X = array([130, 144, 123, 150, 128, 125, 130, 134, 128])
The entry just right of the largest entry -> 128
Read off the entry just right of the centre entry.
Answer: 125
The maximum -> 150

[[112 123 130 121 119 119 155 126 118]
 [144 128 128 136 126 135 114 130 125]
 [121 128 126 131 131 119 144 128 131]
 [120 132 126 130 140 122 137 128 140]
 [109 125 129 116 125 121 149 126 125]]
Rows and columns are numbered from 1.
The entry in row 2 and column 1: 144
Report the centre entry.
Answer: 131
Report the entry just right of the smallest entry.
Answer: 125
The entry at row 3, column 2 is 128
Report the entry in the bottom-right corner.
Answer: 125
The entry just right of 132: 126
Report the entry directly above the smallest entry.
Answer: 120
Report the entry just left of the centre entry.
Answer: 131
The entry just left of 114: 135
Report the entry directly below the centre entry.
Answer: 140
The entry at row 1, column 1 is 112
Report the largest entry.
Answer: 155
Report the entry just right of 137.
Answer: 128
The entry in the bottom-left corner is 109
The entry at row 3, column 1 is 121

A =
[[126 127 108 128 127 128 128 126]
 [138 130 130 129 127 155 129 128]
 [130 129 128 135 122 126 131 120]
 [128 128 128 128 128 129 128 128]
 [126 133 130 129 128 129 119 128]
 [127 128 128 128 128 128 128 128]
 [127 128 128 128 127 129 128 128]
 [129 128 128 129 129 128 128 129]]
Indices start at 1.
The entry directly above the largest entry -> 128
The entry at row 2, column 1 is 138
What is the entry at row 2, column 2? 130
The entry in the top-right corner: 126
What is the entry just right of the largest entry? 129
The bottom-left entry is 129
What is the entry at row 1, column 3? 108
What is the entry in row 1 and column 2? 127
The entry at row 3, column 1: 130
The bottom-right entry is 129
What is the entry at row 1, column 1? 126
The entry at row 3, column 2: 129
What is the maximum? 155
The entry just right of the smallest entry is 128

Questions about the matrix below. Indices start at 1.
1) Find the entry at row 2, column 1.
2) Find the top-right entry.
3) Find the entry in row 1 and column 1.
4) Find the entry in row 1 and column 2.
5) Find the bottom entry of the column that holds the smallest entry.
6) Find the entry just right of the smallest entry.
7) Find the entry in row 1 and column 3.
[[134 123 118 123 124 129 116 124 134 118 127 137 136]
 [132 131 128 123 130 133 120 134 124 134 118 136 128]
 [114 123 139 115 132 115 102 127 106 122 134 152 140]
 [121 125 134 122 131 123 117 127 119 125 131 138 134]
 [126 128 131 126 130 127 124 129 124 128 129 132 130]
 [126 130 124 141 120 114 138 126 127 129 139 122 119]
 [135 128 123 129 128 141 138 126 142 127 121 114 125]
 [134 132 110 152 109 106 142 124 134 127 144 123 114]]
1) 132
2) 136
3) 134
4) 123
5) 142
6) 127
7) 118

W =
[[110 134 117 127 152 141 136]
 [142 140 117 139 142 123 112]
 [126 107 143 146 132 143 123]
 [126 117 130 134 105 141 132]
 [149 138 148 111 127 133 125]
 [142 122 110 122 117 129 139]
 [117 120 122 141 142 129 152]
 [140 118 115 141 132 129 115]
 [140 138 112 108 135 117 117]
 [129 124 143 122 142 106 134]]
Indices start at 1.
The entry at row 1, column 2 is 134
What is the entry at row 2, column 1? 142
The top-left entry: 110
The entry just right of the smallest entry is 141
What is the entry at row 3, column 3? 143
The entry just left of 136: 141
The entry in row 1 and column 3 -> 117
What is the entry at row 3, column 1? 126
What is the entry at row 2, column 3? 117
The bottom entry of the column that holds the smallest entry -> 142
What is the bottom-right entry? 134
What is the entry in the bottom-left corner? 129
The entry directly below the smallest entry is 127
The entry in the top-right corner -> 136
The entry just right of 149: 138
The entry just left of 111 -> 148
The entry in row 2 and column 2 -> 140
The smallest entry -> 105
What is the entry directly above 106? 117

[[115 136 117 128 145 135 134 133 125]
 [136 140 116 123 129 124 138 111 129]
 [142 135 122 121 132 125 138 110 121]
 [119 133 126 133 127 138 140 121 146]
 [146 143 106 108 108 137 146 110 149]
 [126 118 119 139 138 136 132 136 135]
 [140 130 124 128 148 133 137 113 117]
 [134 148 136 140 136 147 147 112 146]
 [121 130 129 135 118 126 127 120 142]
 [116 139 136 130 126 124 125 128 116]
 [146 140 116 110 111 110 110 117 141]
 [106 148 150 150 107 146 148 107 145]
 [138 146 114 147 137 149 148 119 119]
 [141 140 109 145 140 146 145 114 123]]
The top-right entry -> 125
The fifth entry, reading row by row is 145
What is the fifth-last entry, reading row by row?
A: 140
The smallest entry in the last column is 116
The bottom-left entry: 141
What is the third entry on the diagonal from the top-right corner?
A: 138
The fourth entry from the end, reading row by row is 146
The smallest entry in the first column -> 106
What is the 1st entry, reading row by row?
A: 115
The third entry in reading order -> 117
What is the 3rd entry from the end, reading row by row?
A: 145
What is the smallest entry in the last row?
A: 109
The 2nd entry in reading order is 136
The last entry, reading row by row: 123
